Each row below holds a small network's activations on one input, seen along a few directions.
In each table, some parts of the input vary, and every possible input appears once, in random order.
A made-up example of a description, with smaller parts first: ring(8) and (point or ring(9) or (values(3) and line(4))).
Shared parts are said once, and a part with two or three values counts as separate values.
In the rows, 128 means zero.

Other details of the inputs shift rows strongly along two fixed directions, in all tables alike. That doesn't count.

Table:
R1: [123 129 126 130 126 116 133 120 135 130 133 123]
R2: [128 133 124 128 121 134 130 133 133 135 126 123]
R3: [131 125 129 132 131 122 132 131 144 137 123 123]
R4: [123 131 122 131 116 127 128 129 124 137 128 127]
R5: [130 140 125 122 130 130 127 131 139 130 133 130]
R6: [127 125 129 131 124 126 128 131 141 137 124 121]
R7: [132 137 124 126 123 141 128 122 135 126 131 137]
R8: [143 117 141 118 138 135 120 120  97 121 140 129]
R9: [125 130 127 127 115 126 130 117 132 127 135 130]
R10: [116 110 140 132 154 115 101 157 108  58 107 137]
R11: [122 131 125 127 114 120 124 129 127 136 129 124]
R12: [132 125 128 135 130 127 133 131 142 137 123 125]
R13: [131 135 127 128 121 138 131 119 137 125 128 129]
R14: [125 134 119 131 122 124 130 134 125 135 130 131]
R15: [132 138 127 124 122 137 127 123 137 125 132 134]
R16: [126 133 125 126 121 129 127 133 135 135 126 121]
R17: [125 129 124 130 118 130 132 115 130 128 134 134]
R18: [132 125 127 135 131 129 134 131 140 137 123 127]
R19: [130 136 120 126 127 132 131 138 133 133 128 127]
R20: [126 134 120 131 126 128 129 128 128 133 135 138]
R21: [126 121 124 134 126 120 129 127 135 139 126 128]
R22: [131 135 130 123 121 131 131 117 140 124 130 125]
R23: [128 131 120 130 122 138 132 133 131 134 125 128]
R24: [123 131 123 131 115 125 126 129 125 137 128 126]
R25: [131 139 122 127 130 137 129 132 136 129 131 134]
R26: [129 134 116 128 128 136 133 138 131 132 127 131]
R27: [124 135 125 126 123 119 125 129 132 130 136 132]
R28: [123 129 125 133 126 121 133 121 133 130 132 125]
R29: [117 139 133 118 131 128 131 123 134 125 121 142]
R30: [131 139 123 127 129 134 128 133 137 128 132 132]
R31: [129 135 129 131 131 125 134 122 141 128 129 120]
R32: [151 105 145 122 156 137 125 128 100 130 128 117]
R33: [128 132 122 130 121 136 131 135 133 133 124 125]
R34: [126 135 121 129 121 123 129 133 125 138 131 129]
R35: [140 119 139 116 140 121 118 133  96 127 135 118]
R36: [148 119 142 110 150 132 121 136  98 128 134 114]
R37: [125 136 122 130 125 126 129 129 129 132 135 136]
R38: [129 135 126 135 131 132 135 122 138 129 127 124]
R39: [126 133 129 123 116 122 126 121 133 126 137 133]
R40: [111 132 133 122 128 127 137 137 130 136 121 131]
R41: [153 109 153 113 151 141 126 124  95 147 135 108]
R42: [123 129 119 132 118 129 130 128 123 138 128 130]
R43: [144 116 148 108 137 128 124 112  99 128 143 116]
R44: [130 135 118 127 127 134 132 138 132 132 127 129]
R45: [151 109 149 116 150 141 126 126  97 142 132 111]
R46: [131 133 125 129 122 139 132 117 135 125 128 132]
R47: [125 121 123 136 127 122 130 126 134 138 126 129]
R48: [111 124 135 130 129 121 135 136 138 131 115 131]
R49: [126 136 124 129 124 124 127 129 130 132 136 134]
R50: [129 133 124 136 132 134 135 121 137 128 126 127]
R51: [127 134 127 126 116 127 127 121 131 128 137 135]
R52: [127 134 126 128 117 129 128 122 131 127 136 137]
R53: [141 111 141 124 149 129 125 118  96 123 136 119]
R54: [125 130 126 128 117 128 131 117 131 127 134 131]
R55: [121 122 126 130 119 119 123 126 133 139 127 123]
R56: [125 133 116 131 123 126 131 133 124 136 130 133]
R57: [132 138 126 125 123 139 128 124 136 125 131 135]
R58: [125 121 126 131 125 116 127 126 137 139 127 126]
R59: [131 138 129 121 122 132 125 123 139 124 132 132]
R60: [129 135 127 134 130 130 134 123 140 128 127 123]
R61: [123 122 123 134 121 126 127 127 130 139 126 127]
R62: [123 129 124 135 127 123 134 121 132 130 131 127]
R63: [116 137 135 120 128 125 135 118 134 124 118 135]
R64: [131 135 128 127 120 135 131 119 138 125 129 128]
R65: [125 120 121 136 128 124 131 125 133 139 126 132]
R66: [123 122 124 133 119 124 125 126 131 140 126 126]
R67: [103 120 100 165 116 115  99 169 155  33  98 148]
R68: [126  99 151 133 156 112 113 148 106  82 104 126]
R69: [123 121 121 135 122 128 129 124 129 140 126 129]
R70: [114 137 129 118 137 125 139 138 130 139 125 135]
R71: [120 110 146 135 154 113 112 142 107  68 104 124]
R72: [151 108 147 116 151 143 128 123  96 145 133 114]
Description of these inputs: ring(8) and (point or (values(2) and line(4))).
- Changing only the ring(8) part turns R3 into R5. The same change can be made to R65. Which row results? => R20
- Changing only the ring(8) part turns R4 into R61. The same change can be made to R42. Which row results? => R69
- A walk changes only the line(4) part. It starts at R32 and steps to R18. List the rest of the walk in order. => R12, R3
- Which other rows does R23 become when the values(2) part takes its other values? List them by row number. => R42
- List by row number the other rows that have the ring(8) part in common with R62. => R1, R28, R31, R38, R50, R53, R60, R71
- A walk changes only the ring(8) part. It starts at R58 and steps to R1. List the rest of the walk in order. => R43, R39, R27, R35, R11, R55

Table:
R73: [111  39 135 187 150  66  67 196 115   4  86 118]
R74: [100 172 115 118 119 125 144 143 170 136 127 145]
R75: [100  43 115 177 130  90  85 203  79  10  75 113]
R76: [140 122 171  84 149 135 125 109  85 134 138 117]
R77: [109 148 113 132 110 140 150 103 168 127 121 156]
R78: [124 162 108 139 125 147 154 134 177 130 125 151]
R79: [117 148  91 153  91 142 131 118 150 142 132 153]
R80: [115 146  98 135  77 128 123 135 157 148 134 132]
R81: [ 79 131 128 155 116 113 156 129 163 158  87 120]
R82: [158 138 164  82 187 159 147 107  76 169 162 129]
R83: [154 104 134 121 126 145  98 139  85 114 137 106]
R84: [ 90 150 103 147 144 112 159 150 163 164  83 120]
R85: [109 156 107 137  96  99 134 110 159 135 144 144]
R86: [151 141 166  76 181 147 138 116  77 161 159 125]
R87: [123 147 102 143  93 120 130 119 174 138 139 120]
R88: [112 162 106 138 130 145 154 130 172 129 128 159]
R89: [109  30 114 175 134  84  64 211 103   7  78 130]
R90: [168 115 165  96 153 157 133 103  93 137 135 109]
R91: [180 131 163  94 175 164 141 125  89 149 145 109]
R92: [109 141 110 142 149 106 140 155 183 171  87 137]
R93: [123 145  91 153  89 146 128 123 156 142 132 143]
R94: [156 118 143 114 138 142 116 112  63 143 151 132]
R95: [167 114 147 114 158 139 125  92  76 139 159 116]
R96: [143 126 172  80 156 139 133  94  80 149 149 125]
R97: [146 111 141 109 125 127 104 135  70 120 140 120]
R98: [ 94 122 134 152 123 108 136 135 183 163  92 136]
R99: [101  50 133 189 145  71  89 189  93   4  82 102]
R100: [165 107 141 122 146 136 110 114  94 115 148  98]
R101: [117 147 113 135 106 143 148 108 175 127 118 148]
R102: [125 147  96 152 102 127 136 107 170 134 139 134]
R103: [106 153 124 121  95 127 139 120 175 135 119 135]
R104: [109 152 107 134  91 100 133 118 162 138 141 133]
R105: [116 148 105 137  90 110 129 121 171 138 141 123]
R106: [115 151 120 128  97 135 141 119 178 133 117 134]
R107: [151 123 169  84 163 150 141  85  78 157 152 130]
R108: [108 155  99 137  82 118 129 124 146 145 136 154]
R109: [178 109 146 104 143 166 114 113  66 161 156 100]
R110: [158 119 150 110 154 124 124  95  75 138 161 121]
R111: [171 132 163  93 170 155 133 135  92 140 140 107]
R112: [114 169 116 122 115 131 143 147 177 136 124 137]
- Describe the family of inputs behind these rows. => line(4) and (values(2) or ring(8))
- Changing only the line(4) part turns R78 into R102. The same change can be made to R112. Which row results? => R105
- Which other rows does R75 become when the values(2) part takes its other values? List them by row number. => R89
- Which other rows does R81 become when the values(2) part takes its other values? List them by row number. => R98

Table:
R113: [134 109 149 114 166 128 123 144  90 114 113 115]
R114: [105 112 111 164 114 117 108 143 147  48 101 146]
R115: [150 113 153 106 158 136 142 120  83 192 143 106]
R116: [147 105 155 110 165 139  98 148  78  51 129 130]
R117: [138  97 146 129 144 116 107 140 103  87 120 116]
R118: [120 159 118 128 112 136 151 109 179 172 132 131]
R119: [124  89 135 154 147 111  97 150 116  39 101 129]
R120: [164 113 158  97 146 145 130 103  78 160 150 108]
R121: [120 134 127 125 135 125 143 135 131 156 120 126]
R122: [106 154 112 137 107 116 149 119 171 159 129 137]
R123: [140 102 146 129 155 130 108 148 107  99 109 113]
R124: [108 122 109 149 111 114 128 148 155 129 112 132]
R125: [102 161 116 129 117 120 151 119 174 149 124 142]
R126: [109 134 109 143 100 120 126 126 151 126 126 137]
R127: [133 159 119 117 114 137 140 112 141 168 148 139]
R128: [101 126  89 167  94 111  97 162 160  36 104 146]
R129: [120 146 104 145 111 134 134 123 159 117 128 147]
R130: [168 135 148  94 145 154 138 103  87 175 162 113]
R131: [166 110 162  95 166 146 108 126  60 106 147 121]
R132: [125 148 127 118 113 131 141 111 136 165 140 137]
R133: [110 150 104 142  92 127 138 123 173 130 123 140]
R134: [144  97 145 120 139 126 103 130  81  90 131 115]
R135: [119 155 101 141  99 134 135 128 167 122 130 140]
R136: [125 139 122 122 116 126 148 109 147 179 141 124]
R137: [156 101 161 115 157 141 106 129  77  81 128 111]
R138: [105 128 124 137 124 119 115 145 138  67 109 145]
R139: [110 152 120 128 116 118 146 120 160 152 128 138]
R140: [126 129 138 119 129 131 123 123 113 121 130 134]
R141: [130 131 125 121 129 133 152 120 128 204 139 120]
R142: [140 106 147 120 146 122 120 125  95 131 136 112]
R143: [135 148 114 119 116 138 138 113 135 168 149 132]
R144: [161 119 149 102 152 142 118 118  75 138 152 118]
R145: [129 176 110 121 104 154 161 105 175 180 148 136]
R146: [130 143 128 122 120 129 145 111 150 168 137 123]
R147: [139 113 147 118 146 122 127 120 100 143 139 113]
R148: [ 95 151  96 150  82 116 135 123 176 134 124 146]
R149: [140 124 135 117 137 134 144 125 123 184 134 116]
R150: [ 95 115 106 166 117 101 112 172 150  70  91 135]
R151: [102 113 104 165 112 106 106 171 164  63  89 136]
R152: [148 101 151 123 166 136 131 126  90 147 126 115]
- Describe the family of inputs behind these rows. => line(4) and (point or line(9))
- Which other rows does R135 become when the line(9) part takes its other values? List them by row number. => R116, R127, R128, R130, R131, R143, R144, R145
- Which other rows does R118 become when the line(9) part takes its other values? List them by row number. => R117, R122, R125, R136, R139, R142, R146, R147
- List by row number the other rows that have the line(4) part in common with R134. => R114, R120, R126, R132, R133, R137, R138, R140, R148
